These are the activations of a small neural network, seen along a few directions. Each row is one input.
In each table, some parts of the input vary, and every possible input appears once, in random order.
Descriptions start from the smaller parts, as in this example, which fits no table here: one of 6 places along a line, together with either a single point or one of 9 places along a line or (one of 2 separate values, together with one of 5 places around a ring).
Shared parts are said once, and a part with two or three values counts as separate values.
In the rows, zero is written as 128.

Other details of the inputs shift rows strongly along two fixed directions, in all tables alike. That doesn't count.

Table:
R1: [107 123 106 156 137 171 157 158 164 100  87]
R2: [175 142 152 126 109  75 135 144 141 121 153]
R3: [112 105 122 140 125 161 133 169 168 102  74]
R4: [ 31 125 196 162 107 165 153 162 133 120  93]
R5: [ 88  80 101 123 112 174 125 158 137 130 112]
R6: [158 125 125 130 120 108 156 129 106 146 199]
R7: [102 167  84  83 175 110  36  39  65 162  83]
R8: [185 133 157 118 125  80 148 119 149 125 141]
R9: [123 184 105 109 177  83  49  42  99 119  63]
R10: [ 99  75 109 127 126 182 126 159 133 130 106]
R11: [171 122 146 119 111 123 144 117  97 144 184]
R12: [103 114 107 129 123 152 133 151 188 122  74]
R13: [168 103 145 121 118  95 129 132 105 145 186]
R14: [161 130 124 126 122 110 155 136 107 158 196]
R15: [ 95  90  94 144 137 193 152 151 131 128 119]
R16: [177 159 152 134 113  98 138 133 144 117 170]
R17: [112 196 104 100 172  94  38  67  86 110  64]
R18: [172 102 150 108 115 105 142 135 101 144 176]
R19: [ 96 128 100 149 133 167 151 160 171  97  99]
R20: [182 151 153 120 113  70 131 146 138 134 153]
R21: [172  95 143 121 124  95 140 117 127 153 189]
R22: [102 107 115 143 122 153 126 160 167  99  77]
R23: [103 155  90  87 177 116  44  45  75 146  99]
R24: [ 82  99  86 135 135 188 142 148 134 125 129]
R25: [100  68 105 126 133 184 134 142 154 138 105]
R26: [109 136 235 138 121  63 154 131 119 148 156]
R27: [165 119 130 138 129 105 155 124 102 143 201]
R28: [105 122 107 146 128 170 166 155 159  96  84]
R29: [100  89 107 139 118 203 135 148 135 129 117]
R30: [ 99 120 101 160 131 164 155 155 166  96  93]
R31: [184 150 159 133 108 103 154 130 134 116 153]
R32: [170 158 136 143 120  86 161 137 140 119 166]
R33: [171 116 144 134 109 116 141 123 108 144 200]
R34: [173  96 147 107 123 104 149 117 120 152 176]
R35: [101 187  85  97 159 132  39  48  48 153  95]
R36: [ 25 130 181 165 128 154 164 161 125 119  91]
R37: [111 122 119 152 118 182 140 156 168 101  84]
R38: [182 168 150 132 107  90 138 133 138 133 163]
R39: [166 123 133 123 129 113 161 121  93 142 186]
R40: [184 136 162 120 116  82 145 140 132 117 143]
R41: [ 89  97  98 134 105 193 132 145 137 130 123]
R42: [112 104 117 137 136 158 135 145 183 111  71]
R43: [102 106 109 134 118 151 138 149 191 111  80]
R44: [178 169 138 136 125  79 155 136 133 132 166]
R45: [176 157 150 138 102  95 144 133 144 120 164]
R46: [117 203 104 124 162 109  51  51  83 109  70]
R47: [100 176  90 100 163 138  44  51  57 137 109]
R48: [ 90  83 100 119 112 178 126 168 141 142 109]
R49: [100 163  92  87 172 116  33  59  53 138  96]
R50: [177 135 151 122 126  80 140 130 165 125 159]
R51: [164 103 136 112 116  97 139 120 129 156 185]
R52: [ 31 109 199 150 114 145 145 175 132 121  82]
Description of these inputs: one of 4 places along a line, together with either a single point or (one of 2 separate values, together with one of 6 places along a line).
The inputs of R2 and R32 match in every part but the place on the line of 4. If R40 is changed in the same way as R2 into R32, which row does it become?
Answer: R28
List by row number the other rows that have the place on the line of 4 in common with R43.
Answer: R7, R8, R9, R12, R21, R23, R25, R26, R34, R42, R50, R51
Which other rows does R24 become when the place on the line of 4 takes its other values? List them by row number.
Answer: R23, R47, R49
Which other rows does R22 become when the choice among 2 separate values takes its other values? List them by row number.
Answer: R13

Table:
R53: [193 152 121 112 134  81 124 105  91 113 161]
R54: [110  92  96 149 114 188 162 186 150 102  89]
R55: [102  88 103 128  84 203 149 158 167 111 103]
R56: [111 183 104  98 166 113  58  93  94 145  64]
R57: [123 141  97 112 150 120  99 104 121  98  70]
R58: [ 76 173  93 132 161 117  65  71  68 137 105]
R59: [113 170 111 120 164 102  67  82  80 109  55]
R60: [ 78 169 118 116 169 149 103  77  81 116  93]
R61: [ 87 178  99 120 157  97  73  71  90 139  73]
R62: [155 163 151  99 136  87 109 121  88 140 183]
R63: [ 99  97 101 140 122 203 178 154 167 111 104]
R64: [158 107 177 141 109 102 150 184 160 144 185]
R65: [164  81 147  87 151  84 123  88  58 178 172]
R66: [168 148 164 138 143  60 108 114  97 118 153]
R67: [181 169 134 108 133  91 112 125  90 157 166]
R68: [ 88 102  88 140 135 151 124 127 177 126 104]
R69: [165 113 119 130  97 107 183 153 151 138 199]
R70: [177 141 140 136 124  94 134 131  91 119 155]
R71: [116 127  90 107 128 165 114 143 135 127 111]
R72: [ 80  99  99 147 111 163 166 175 182 131  90]
R73: [152 161 166  97 139  67 107 121 109 139 166]
R74: [195  91 133 146 114 120 164 158 152 111 194]
R75: [161 153 166 131 111  95 100  98  83 141 176]
R76: [ 93  91 123 146  82 202 146 167 153 120  98]
R77: [ 99  84 117 153 139 189 160 146 198 115  98]
R78: [162 153 163 113 141  57 121 112  99 108 153]
R79: [112 146  94 116 139 158  59  64 103 124  94]
R80: [157 137 169 154 133 112 158 127 110 138 187]
R81: [113 126 105 105 132 145 111 142 156 127  93]
R82: [ 71  89 145 129  92 180 146 165 175 106  95]
R83: [156 114 139 150  93 107 183 165 140 146 195]
R84: [114 122 103 141 155 176 128 103 138 122 115]
R85: [181 105 163 120  77 108 167 150 171 129 170]
R86: [155 161 178 141 153  75 127  95 104 140 159]
R87: [ 82  91  89 134 109 163 164 163 192 119  98]
R88: [125 155  93 117 178 109  54  64 103 104  72]
R89: [115 109 120 128 118 156 100 109 162 121  98]
R90: [ 74  90 130 131  88 200 149 165 154 107 113]
R91: [101 164  66 119 168 124  63  54  92 135 108]
R92: [170 150 149 140 139  80 111 114  76 119 170]
R93: [179 163 162 113 111  76 114 101 108 147 142]
R94: [136 115 146 134 101 104 183 160 138 133 208]
R95: [171 132 177 130  90  92 137 130 132 140 155]
R96: [107  89  91 132 127 197 122 165 171 126 121]
R97: [160 132 157 134 120 107 125 155 113 148 193]
R98: [135 161 151 113 134  52 127 101 109 138 172]
R99: [171 113 169 131 101 102 160 184 160 147 171]
R100: [100 135 135 142 143 149 138 121 137 126  81]
R101: [171 143 160 144 125 112 169 127 111 141 173]
R102: [183  98 151 128 116 109 148 166 183 142 188]
R103: [110 132 116 124 146 149 141 111 151 117  86]
R104: [ 62  96 117 159 119 155 143 163 170 126 106]
R105: [115 161 100 119 161 117  85 101  98 110  51]
R106: [ 81 134 143 127 150 146 141 119 138 113  95]
R107: [113 133 113 126 106 170 117 127 119 130  95]
R108: [ 96 144 109 117 150 137 100 112  87  94  98]
R109: [ 90 120 146 140 113 148  99 124 136 123  94]
R110: [175 125 169 144 119 107 196 156 158 141 161]
R111: [ 97 105 110 152 124 204 181 166 157 124  96]
R112: [100 165  98 112 150 146  67 107  83 138  84]
R113: [ 96 134  85 136 126 151 137 136 125 138 108]
R114: [152  19 168 109 118 111 185 161 143 168 169]
What is each input in this table made of?
Answer: one of 2 separate values, together with either a single point or (one of 5 separate values, together with one of 6 places along a line)
The inputs of R85 and R55 match in every part but the choice among 2 separate values. If R64 is changed in the same way as R85 into R55, which row does it become?
Answer: R97
The inputs of R107 and R93 match in every part but the choice among 2 separate values. If R79 is changed in the same way as R107 into R93, which row does it become?
Answer: R89
Which other rows does R110 become when the choice among 5 separate values takes its other values? List them by row number.
Answer: R56, R72, R93, R105
Which other rows does R73 become when the choice among 2 separate values takes its other values? List them by row number.
Answer: R62
Start at R108 and move only the place on the line of 6, one step at a time. The first step leads to R92. Which rows follow, in order?
Answer: R70, R54, R53, R74
Which other rows does R58 become when the place on the line of 6 takes its other values? List them by row number.
Answer: R69, R83, R91, R94, R113

Table:
R115: [152 133 196 144 112  70 160 160 158 117 157]
R116: [149 159 145 110 153  80  92  59  48 156 171]
R117: [166 122 131 140 119  99 168 143 146 139 196]
R118: [ 80 103  85 142 117 185 136 167 171 123 109]
R119: [105  92  98 120 108 183 127 147 171 128  89]
R120: [ 67 144  99 111 170 158  79  64  64 143  80]
R121: [150 169 144  97 136  82  85  70  48 166 168]
R122: [ 67 112 147 143 106 156 153 185 184 109  65]
R123: [184 147 120 103 160  78 113  85  69 146 161]
R124: [156 123 199 148 115  76 195 168 168 125 157]
R125: [180 156 117  98 157  72  79  77  59 138 161]
R126: [112  79 109 131 105 184 134 161 182 124 107]
R127: [184 153 118  93 137  78  97  97  69 150 162]
R128: [101  72 101 137 119 190 145 150 182 117  94]
R129: [101  73 102 134 113 192 134 155 184 114  98]
R130: [103  75 101 134 124 192 155 148 182 122  91]
R131: [179 150 168 140  92 104 166 158 142 121 164]
R132: [155 121 198 152 109  74 185 170 168 120 161]
R133: [ 64 136 101 114 147 168  66  90  77 141  87]
R134: [ 95 125 123 154 127 180 160 151 159  98  76]
R135: [177 141 171 150 104 103 162 152 144 108 171]
R136: [ 65 143 100 111 159 158  59  70  66 135  87]
R137: [178 140 169 153 109 102 173 147 142 111 167]
R138: [169 111 137 141 105 106 171 162 160 135 208]
R139: [106 134  78 105 154 149  68 103  86 127  84]
R140: [ 86 184 107 130 148 151  68  94 101 102  48]
R141: [170 113 135 141 116 107 191 155 158 143 201]
R142: [183 144 120 106 154  76 104  86  69 140 165]
R143: [ 64 182 133 122 159 111  62  95 108 112  36]
R144: [ 92 103  89 136 105 178 153 173 174 130 119]
What is each input in this table made of?
Answer: one of 5 places along a line, together with one of 6 places along a line
The inputs of R142 and R116 match in every part but the place on the line of 6. If R125 is changed in the same way as R142 into R116, which row does it become?
Answer: R136
